Each row below holds a small network's activations on one record, seen along a few directions.
After each row come some of the record's fields: ZOFOT, GAZ, RAFOT, MUZ, KOME, FEZI, BUTET.
A field that a record lacks is left out.
Other fields move the rows too, some of them a lot.
Random noise pushes rows far along 22 fixed directions. That doesn't count. These rows show it; they differ only by the noise:
[-210   88  468 -407 -135  -49  -45  -19 -440  210  602 -239  428  233
   -3  -83 -387   47  206 -210  248  330  166 -184  169   54  -14 -443
   22  366  132  408 -339 -177  -77]
[-152  251  478    1 -349  143  209  439  315  203   16  135  382 -426
 -517   21   41 -163   48 -122 -341  -84 -384 -588 -107   39 -141 -481
  333 -208 -262  402  103  137 -157]
[ 204   74   62 -417  -68   86   99 -460 -375 -136 -397  122 -300 -235
 -303  -98  623  130  552 -287   15   40   53    0  289   -6 -120 -428
  295  191 -242  506  512  358  -67]
[-410  261 -368  154  259   19 -391 -309 -228 -437  429   -7  564    5
  311  404 -691   50 -196  268 -113    3  179  357 -550 -121  -95  538
 -434  140  611 -480  121  -76 -403]
[-682  129  -55 -259 -470   93 -184 -146  -58 -394   18  173  284  -90
  -63  211 -161   -2    2  343  269   88 -119  186 -508 -339 -363 -213
  193  -79 -588  502 -291  -72 -395]
[ 246 -184 -115  -47 -138 -108  -48 -123  392  353   41 -194  263  281
 -101   35 -248 -235 -247  423 -473 -220  254   33  152 -152 -354 -673
 -101 -371  133   78  -94   69  105]
[ 298   27  113 -117  190 -300  -52 -286  -54 -343  181 -202  182   32
   30 -289 -107 -223 -100   49  104 -118 -159  331 -271 -250   96  382
  226    0  279  483 -209  -15  226]
[-294  395   79  240  351  228   81  694  -91  -74   -9  159  116 -316
 -477 -209   14 -417 -175  157 -455   65  -71  -99 -346   15 -131   93
  -11  308 -178 -440 -138 -173  165]
[ -94  259 -273   10 -235   46  -69  254 -243 -235  232  521 -397  177
 -289 -111 -360   -8  125  429 -637  -45   58   -6 -491 -227  -25   23
   89  313 -417   50 -567 -165  139]
[ 545 -134 -106  208  347  188   55 -233   99  310 -184  137 -432  -19
  271  197  178  391 -411 -149 -118   90  383 -258  138   85  300 -409
  497  207  430  178  338   92   54]
[-125  -87 -231 -596  433  209  414 -484  498    6   -2  331 -209  439
  358  330 -561 -280  205  923  242  207  236 -300  187 -244  -17  113
  697 -170  152  -89 -189 -234  304]
[  76 -189  533   66  -61  375  570  233  309 -241 -171 -162  113  332
 -181  235  237 -136 -102 -243   87   94  -11  185   83 -719 -354 -165
 -138  358   49  253  475 -232  -89]
[  -4 -576  160 -259  611 -190   55  -91  -73  176 -833  -96 -107 -486
 -465  277  699  -89 -326 -110 -106 -509 -480 -597  120  -57  123   48
  288 -134  -22  -40  438  206  834]
[ 516  224  101 -133 -201 -595  201  531  304  151 -169 -401 -558  180
 -401 -394  283 -217  239 -379 -554   23 -104  113   26   33  -96  200
  -78  163  353 -298  -65 -169  311]
[ -24  -40 -174 -168 -114  397  246  410 -276 -291   72  -88 -109  104
 -250  294  331 -263  277 -106 -261  206  383 -415  381 -160   16  265
  -10  445 -167  -13 -173  -80  118]
[ 181   41  600  300   98   51  350  228  227  152   10 -112  138 -640
  -20 -363   14 -249   14 -148  520  155 -810 -221  -81   38  141  336
  440 -449 -239  366  248 -111 -282]
[ 250 -206  430   -4  204  -26  196 -246   93  179  149 -353  316   10
  141 -115 -591 -100  -63 -172  140   -2 -238   27   59 -215  -87  -21
  -85   -3  237  120  389 -263 -289]
[-195   91 -491  -67  -62  353   25  127 -573 -236  200  109  723 -412
  -86  234  207 -134   61  122  222  429  509  304  249  618 -264  419
  -98 -384  -59  -30  247  212 -271]
[  64 -361  565  337  326   23  133  290  252  110  111 -226 -226 -477
   -9 -365  -87 -199  -47 -351  286  522 -161  -75  199 -345  488 -566
  229   95  540  348 -216  176 -616]
[  26   82 -225  305 -223  -55 -143 -131 -304    2  -90  309 -316 -254
  284 -770  183 -207  173 -317  -37 -288 -393 -100 -282  304  157   27
    4  264 -239  403   58 -171  139]
[-477  367 -288   89 -147 -251 -390 -256   87 -143   91   86  467   98
  238 -220  679 -475 -199 -255   18 -862 -247 -401 -524  203  220  282
  -69   -9  336  297 -344  101  824]
[ 458 -479   92    8  385 -205 -111 -317 -229  510 -267 -505 -276   58
  140  100  127  156 -471  158  241  -86  -63  -81  103 -192 -101 -103
  140 -135 -139   45   80 -243  390]
[ 176  160 -101 -331 -400 -430 -212  201 -410  122  -13 -113  -85  373
   37 -312  109  296   21 -100 -122  107  130  348   83  564 -304  -51
 -100  389 -229   19 -161 -237  506]
[   0  -54 -196 -172 -204   44  307 -102  131 -227 -164  -43  510 -255
 -163  113   67 -265  183 -354   32  -84  168  240  -31  116 -345  517
 -127 -526  121  160  364  207 -285]

[-155  323  225 -310  171   73  311  -17 -336   70   75  -71 -100   58
 -320   -8  113  -25  557 -190  337  360   57  227  143   39 -171   57
 -192   84  -51 -443  334 -165 -239]
{ZOFOT: zuvos, GAZ: sef, MUZ: keref, KOME: pupu, FEZI: rap, BUTET: mas}
[-291 -281    6   84 -216 -169 -307  213  -75 -314  -58   33  148  124
  217 -172  -78  -62 -377  779  226  217 -437  540 -106  -24 -289  -32
  -85  139 -308  190 -111 -333  297]
{ZOFOT: zuvos, GAZ: rebub, KOME: tun, FEZI: lisam, BUTET: mas}
[ 441 -265 -373 -154 -655   82  202  290 -536 -225  532  334 -184  373
 -605 -184  173   -9  152  -32 -289  -59  278  199  407   91  479 -218
  -53  -74 -600  510 -404  -38   14]
{ZOFOT: rig, GAZ: sef, MUZ: govum, KOME: zub, FEZI: rap}
[-448  -56  125 -478 -104 -211 -173  -66 -172 -243  212   78  436  157
 -717  190   62 -192   64 -174 -475 -568   30 -300 -154 -337  191 -495
 -186  106  147  251 -448  302  302]
{ZOFOT: ribat, GAZ: bif, RAFOT: zaga, KOME: zub, FEZI: mur}
[ 418  120  112   35 -259 -459  170  -86  528  277  -67 -182 -619  449
  329 -106  486  233  357 -217  579  132 -133  320  200  168   25  289
  -50 -470  266 -135  -90   67   68]
{ZOFOT: zuvos, GAZ: sef, MUZ: govum, KOME: tun, FEZI: rap, BUTET: mas}
[-420 -597 -428  252  266   42  -58 -105 -476   93 -315 -216  196 -753
  -36   38  164 -440   79 -208  221   89  161  111  -71  -14 -320   43
 -496 -471  317 -153  180  168 -357]
{ZOFOT: rofeg, GAZ: sef, MUZ: govum, KOME: zub, FEZI: mur}
[-264  364 -189 -340  276 -119 -314 -431 -125 -252  426    6  225  212
    9  -51 -423   88 -100 -170  127 -196   50  100  -48  198  688   96
  -33  277  124 -412  -75  -88 -343]
{ZOFOT: zuvos, GAZ: sef, MUZ: govum, KOME: zub, FEZI: mur, BUTET: mas}
[ 154  101  139   82 -651  -83 -211 -269  214  -34   93 -309 -166   74
   -6  540  408  220  191 -325 -106 -427 -339 -671 -104 -456  195   68
   21 -185 -137  435   -8  203 -218]
{ZOFOT: rofeg, GAZ: bif, RAFOT: zaga, KOME: pupu, FEZI: mur}
[ 279 -380   93   72  -38 -458 -154   60  725  565 -727 -286 -295 -311
   36  504  221  506 -110 -270 -264   51  442 -135  -37   31 -522 -233
  117 -781  508  -29 -383  867   22]
{ZOFOT: rofeg, GAZ: bif, RAFOT: nom, KOME: pupu, FEZI: lisam, BUTET: mas}
[  82 -138   31  145    4   72    9 -382 -144   74  218  543   85  336
  321 -385  -37  -15  129  162   64 -399  110   -9 -107  -72   48 -159
   25  -78  -43  654 -578  315  701]
{ZOFOT: rig, GAZ: sef, MUZ: keref, KOME: zub, FEZI: rap, BUTET: gofe}
[ 286 -560  -39  -30  171  377  358   64 -150  -93  409   24  132  115
 -326  126  176 -342   67  147   30   48  181 -231  859 -263  658 -144
  -33 -203  103  154   39  176   -7]
{ZOFOT: rig, GAZ: figi, KOME: zub, FEZI: rap, BUTET: gofe}
[  19  366  702  209 -112  -83   99  283  524  657  -24  141  -41  105
  146   58 -229  546 -179 -151   53  -31 -403 -485 -167  300  -32 -153
  266  -64 -116 -161   65  -69  118]
{ZOFOT: zuvos, GAZ: rebub, KOME: tun, FEZI: lisam, BUTET: mas}
[  96  187 -324   59   95   33  172   28  279  588 -172 -179 -498  256
  216 -419  506 -426 -301   78  469 -105  164 -183  -37  166   66   91
  365 -320 -546 -166 -450 -515  430]
{ZOFOT: zuvos, GAZ: sef, MUZ: keref, KOME: zub, FEZI: rap, BUTET: mas}
[ 202  399  569 -483 -139   41  183 -364   10  107   45   84  213  294
 -285  -26  -14  284 -167 -391   63 -419    1 -304 -406 -192  -17 -432
  716  269 -545  906 -153 -137  331]
{ZOFOT: sibi, GAZ: sef, MUZ: keref, KOME: pupu, FEZI: rap, BUTET: gofe}
[ 193  120  251  204  120  121  196  352 -299  169  606  486 -345  236
 -210  191 -277  487   99  394   25  391 -159   40  128   90  486    5
   39    2   32 -370   37 -120  -79]
{ZOFOT: rig, GAZ: bif, RAFOT: zaga, KOME: miza, FEZI: rap, BUTET: mas}
[   5 -157 -195   13  -37 -130 -211 -426  136  -15  188  -39   60  299
   33  396 -459   86   15  448 -320 -312  -98   40  -28 -418  -14 -100
 -430 -234  252 -338  200   47 -196]
{ZOFOT: ribat, GAZ: figi, KOME: zub, FEZI: mur, BUTET: gofe}
[-259 -128  677  269  306  362   52    9  441 -105 -234   57  135 -407
  146   11  225  258   -8 -589  532  140 -109 -185  319 -128  406 -450
  147   60    3  192  -37  673 -589]
{ZOFOT: zuvos, GAZ: bif, RAFOT: nom, KOME: zub, FEZI: mur, BUTET: mas}
[-558   68 -443  472  -31  204 -422  113  151   31 -449 -150  269 -295
  423  119  398 -223 -532   18  -76 -238   85 -111 -373  140 -433   18
 -299  102  -27 -321  183  -90   69]
{ZOFOT: rig, GAZ: bif, RAFOT: nom, KOME: zub, FEZI: lisam, BUTET: mas}
[  82   95  198 -394  -65 -421  382  299  335 -218   -3  177   -3  -74
  150  -50 -197  332  213  -88  566  556 -279  433  112  530  200  811
  476 -288  356  -80  116    2    8]
{ZOFOT: rig, GAZ: figi, KOME: zub, FEZI: rap}
[ 339 -499 -240  -33 -323 -470  -66  357 -104  -46 -187   38 -128   66
 -197 -384 -123   16 -600  -99 -342 -128    0  535 -361  149  -66  308
   23 -108 -166  426 -295 -266  416]
{ZOFOT: rofeg, GAZ: bif, RAFOT: nom, KOME: zub, FEZI: lisam, BUTET: mas}
[ 205  151 -165  345  -23   97  -36 -181  -55  567 -437  243 -639  -70
   70    5  256  423 -123  180  130   60  151  209 -322  110 -441  -68
   75 -436 -649 -217  164  -23 -108]
{ZOFOT: zuvos, GAZ: rebub, KOME: tun, FEZI: lisam, BUTET: mas}
[ 163 -180  398  506  292  372   56   87 -193 -163  195 -389  121   52
  231  -46   48 -236  123  -87  141  -64 -361 -261  390 -381  163  165
 -472  456  -32 -171  203 -110  -26]
{ZOFOT: rofeg, GAZ: sef, MUZ: keref, KOME: pupu, FEZI: mur}
[-207  158    8 -201 -498 -225    9   95  186 -346  536 -469 -218  242
  240  143 -380  -83  636 -435  168  429 -171 -109  211 -200  420  178
 -299  435  645 -249   22 -355 -858]
{ZOFOT: zuvos, GAZ: sef, MUZ: keref, KOME: pupu, FEZI: rap}
[ 194   32 -288 -126 -163   64  278   84  361 -337  134    5  -51  365
 -166  244   69 -334 -558  176 -386 -250  -86 -222 -219 -431  371   30
  450  330  351  297  391 -661  242]
{ZOFOT: ribat, GAZ: figi, KOME: zub, FEZI: rap, BUTET: mas}
[-214  -10 -257   76  -20  337  619  311  294 -143  -13  655   26  -13
 -368 -212  321 -532   32 -322  -80 -383  -80 -225   37  168  537  332
   46 -283  -91  -99  181  -62  149]
{ZOFOT: rofeg, GAZ: bif, RAFOT: nom, KOME: zub, FEZI: rap}
[ 360 -175 -267   38 -127  261  116   60   -5 -178  332   13  155  530
  273   53 -519  194 -337   20   17   -1  308  281  332  183  272  497
 -188  146 -386 -201  -10 -320 -159]
{ZOFOT: rig, GAZ: sef, MUZ: keref, KOME: zub, FEZI: lisam, BUTET: mas}
[ 147  189 -408   53 -200   92  145  177  -23  -25  339 -188 -183  300
   34  255  424 -288 -173  224  268  126   74 -131   29   40  221  449
  166 -155  -44 -128  -10 -526   75]
{ZOFOT: rofeg, GAZ: sef, MUZ: govum, KOME: zub, FEZI: lisam}
[-416 -145  145 -112   50  350  375 -140  288 -197 -431   75 -246  -52
 -183  -24  121 -375   80  132  409   -5 -367   74 -101 -637 -150  -74
   82  -49 -646   -8  386 -339 -391]
{ZOFOT: zuvos, GAZ: figi, KOME: zub, FEZI: lisam, BUTET: mas}
[ 254  425  345  346   40   55  -30   45  492  112   16 -488   46 -186
  -46  134  -14  -33   84  -65 -128  -39  -82  -97 -133 -412 -234   61
  -29 -279  -22 -210  -54  241 -496]
{ZOFOT: rig, GAZ: bif, RAFOT: nom, KOME: zub, FEZI: rap}
[ 149 -171  264   86  -79  -38  237 -123  -24   81   11 -319 -437 -275
  -69   34 -254 -125  390 -421  178  109 -404 -286 -167 -456   32  283
  -31  -94    1  184  250 -290 -668]
{ZOFOT: zuvos, GAZ: sef, MUZ: govum, KOME: tun, FEZI: lisam}
[ 252 -494  499  498  114   27  444  354  428   44 -313  249 -175   35
 -227  180  511  396 -581 -691  137 -263 -279  183  -73 -279  427   29
 -129 -147  330   78  479  175  101]
{ZOFOT: rig, GAZ: bif, RAFOT: nom, KOME: zub, FEZI: rap, BUTET: mas}
[-159  -56  353   93 -455 -224  -60  117 -147  699  -55 -222 -138 -103
  411  497  -50  598  290  102  388  482 -165 -292 -132   62 -743   57
 -115 -353   85  -11  123  -64  -28]
{ZOFOT: sibi, GAZ: figi, KOME: zub, FEZI: lisam, BUTET: gofe}
[-237 -298 -269  -57  170 -353   67  208  684  363 -376  297  -16   23
 -415  290  -81   74 -805  -10 -316 -470  -54    3 -329  192  335 -321
   45 -540  303 -577  116  -46  192]
{ZOFOT: sibi, GAZ: sef, MUZ: keref, KOME: pupu, FEZI: rap, BUTET: gofe}
[-357 -265  309   91 -236 -234  -72  485  -74  564   27  133 -309  121
 -117 -152   28  273 -299 -439    0 -104 -312 -433  -81  191  371 -542
 -129  241  -59  -66 -226 -304  232]
{ZOFOT: zuvos, GAZ: bif, RAFOT: nom, KOME: zub, FEZI: lisam, BUTET: mas}
[-340 -385  -89  -55   46 -199   78 -310  123   12 -142  287 -283  264
  337  200 -279  168  224  401  402  -65 -342  164 -102 -174  -75  355
 -293 -338   77 -388   15  -53  133]
{ZOFOT: zuvos, GAZ: sef, MUZ: govum, KOME: zub, FEZI: lisam, BUTET: mas}

Here are new rows. What are their fields?
[ 363 -119  341 -244  307 -545 -167  -95  128  269 -222 -630 -337  245
  -54 -225 -218   81 -134   41 -229  -47 -381  128  263 -138   19 -354
 -159  463  263 -505  396 -335  157]
{ZOFOT: sibi, GAZ: sef, MUZ: govum, KOME: zub, FEZI: lisam, BUTET: gofe}
[ 267 -172  326  465  -75  118  320  229  140  171  186  456   21  342
    9 -243 -398  366  -51 -120  -61 -135   84  445 -127 -112  -85   53
 -393 -260 -208   17 -325  230   35]
{ZOFOT: zuvos, GAZ: sef, MUZ: govum, KOME: zub, FEZI: rap, BUTET: mas}
[-397   60  453  323  339  220 -210  474 -299 -122 -407 -166  -99  -30
 -316  335  512  271   75 -149 -329  -73   36 -107  -74 -463 -432 -143
 -649  686 -237 -613 -205  360  368]
{ZOFOT: zuvos, GAZ: sef, MUZ: keref, KOME: pupu, FEZI: rap, BUTET: mas}
[ 181 -852 -160   59 -450 -154   99  243  363  -42 -382   59 -170  124
  100   13  -84   95 -205  161 -143  -48 -216  199  404   -8  -24 -316
 -156 -184 -195  176   60   12   83]
{ZOFOT: rofeg, GAZ: sef, MUZ: keref, KOME: pupu, FEZI: rap}
[-936 -402  298 -120  482  250  324   73  229 -206 -274   70   34  132
   23   29  247 -353   29 -402  877 -105 -195  -77   81 -393  361  465
 -339   46 -175 -468 -232  -70   34]
{ZOFOT: zuvos, GAZ: figi, KOME: zub, FEZI: lisam, BUTET: mas}
[ 129  637  367  235 -341  166  107  151  223   29  390  349 -176  295
  159  240  -44  454  193  357  236  182 -360 -103 -229   31  -69  112
  307  -65 -384  113  -67 -119  -87]
{ZOFOT: zuvos, GAZ: sef, MUZ: govum, KOME: tun, FEZI: rap, BUTET: mas}
[ 209 -106   41 -116 -164 -128  312  237   91  -59 -324  113 -835 -162
 -316 -256  -86  214   24 -605 -101  170  -21  169 -298 -233  269  130
  335  204 -290  152  -46 -247 -423]
{ZOFOT: rig, GAZ: bif, RAFOT: nom, KOME: zub, FEZI: rap, BUTET: mas}
[ 452  167  393   35  360  178  458 -132  337  403  185  -65 -220  431
 -115 -233 -250 -116  -40  -94   97  110  181  208  161 -261   71 -354
   58  -28  131 -203  284 -277 -261]
{ZOFOT: rofeg, GAZ: bif, RAFOT: nom, KOME: zub, FEZI: mur}
[  -9 -374   81  114   99 -110  120  407  -25 -341 -165  221  401 -125
  337   45 -221  161 -258  -91   52   91  -42  179 -237  320 -213  851
   28   91  322  266 -263   79  663]
{ZOFOT: zuvos, GAZ: sef, MUZ: keref, KOME: pupu, FEZI: rap, BUTET: mas}
[ 223   54   76    6   39 -284  133  187 -198  486  171 -177 -414  200
   38 -203  410  -76  -35  -56  476  -74 -196 -320  -75  122  279  753
  228 -354 -305  -57 -542 -320  702]
{ZOFOT: rig, GAZ: figi, KOME: zub, FEZI: lisam, BUTET: gofe}
[-365  273  378 -495   92 -125   94  257 -271   53 -117  -88  -61   81
 -344  -72   95  -48  259   38  -34  313 -116    5   -2  -21 -338 -323
   70  555  -38 -186  164 -314  267]
{ZOFOT: rofeg, GAZ: bif, RAFOT: nom, KOME: zub, FEZI: rap}
[-385   81 -113  287 -499  137 -178   -6  -16  -51  444  306  533 -197
  203 -407 -200 -294 -216 -143   28 -147 -227  -68 -291  243  218 -443
  -45  -31   74  638   48 -184 -343]
{ZOFOT: zuvos, GAZ: bif, RAFOT: nom, KOME: zub, FEZI: rap, BUTET: mas}
[ -87 -148 -475 -235   60 -257   24 -202  379  198 -467 -102  -72 -200
  297 -257 -253 -417    0 -575 -230 -327  250 -351 -272  399 -176  215
  142  -31  397   64  -89 -171  154]
{ZOFOT: zuvos, GAZ: sef, MUZ: govum, KOME: tun, FEZI: lisam}
[   0 -256 -207 -398 -201  -81  174  -60 -129 -612   47  362  143  156
  -27  236 -557   84   85  228 -469   82   14  194 -168 -171 -140  -40
  161  506  505  419  309 -213  141]
{ZOFOT: ribat, GAZ: sef, MUZ: govum, KOME: zub, FEZI: rap}
[-160  547  356   29  262   41 -153   44 -331 -109  305   96 -139   30
   55  459 -294  452  205  571  -78  217 -251 -300 -424 -366 -120  302
  281  363   -9 -225 -217  -37  229]
{ZOFOT: rofeg, GAZ: bif, RAFOT: nom, KOME: zub, FEZI: rap}
[ 280   75   71  -14 -187 -365 -166   31 -234  -81  322  142   -5  170
  148 -232 -217  248   75  187 -176  128  -90  255 -158  189   -9    3
   74  186  374  374 -238   16  409]
{ZOFOT: zuvos, GAZ: sef, MUZ: keref, KOME: pupu, FEZI: rap, BUTET: mas}
[-427 -222  134 -180  247  430  237  -78 -358  102   59  355  783  -31
 -128  337 -319   46 -293 -222   71 -446  -30 -493  -63  221   28  299
 -118  -20 -362  -11  299 -175  320]
{ZOFOT: ribat, GAZ: bif, RAFOT: nom, KOME: zub, FEZI: rap, BUTET: mas}
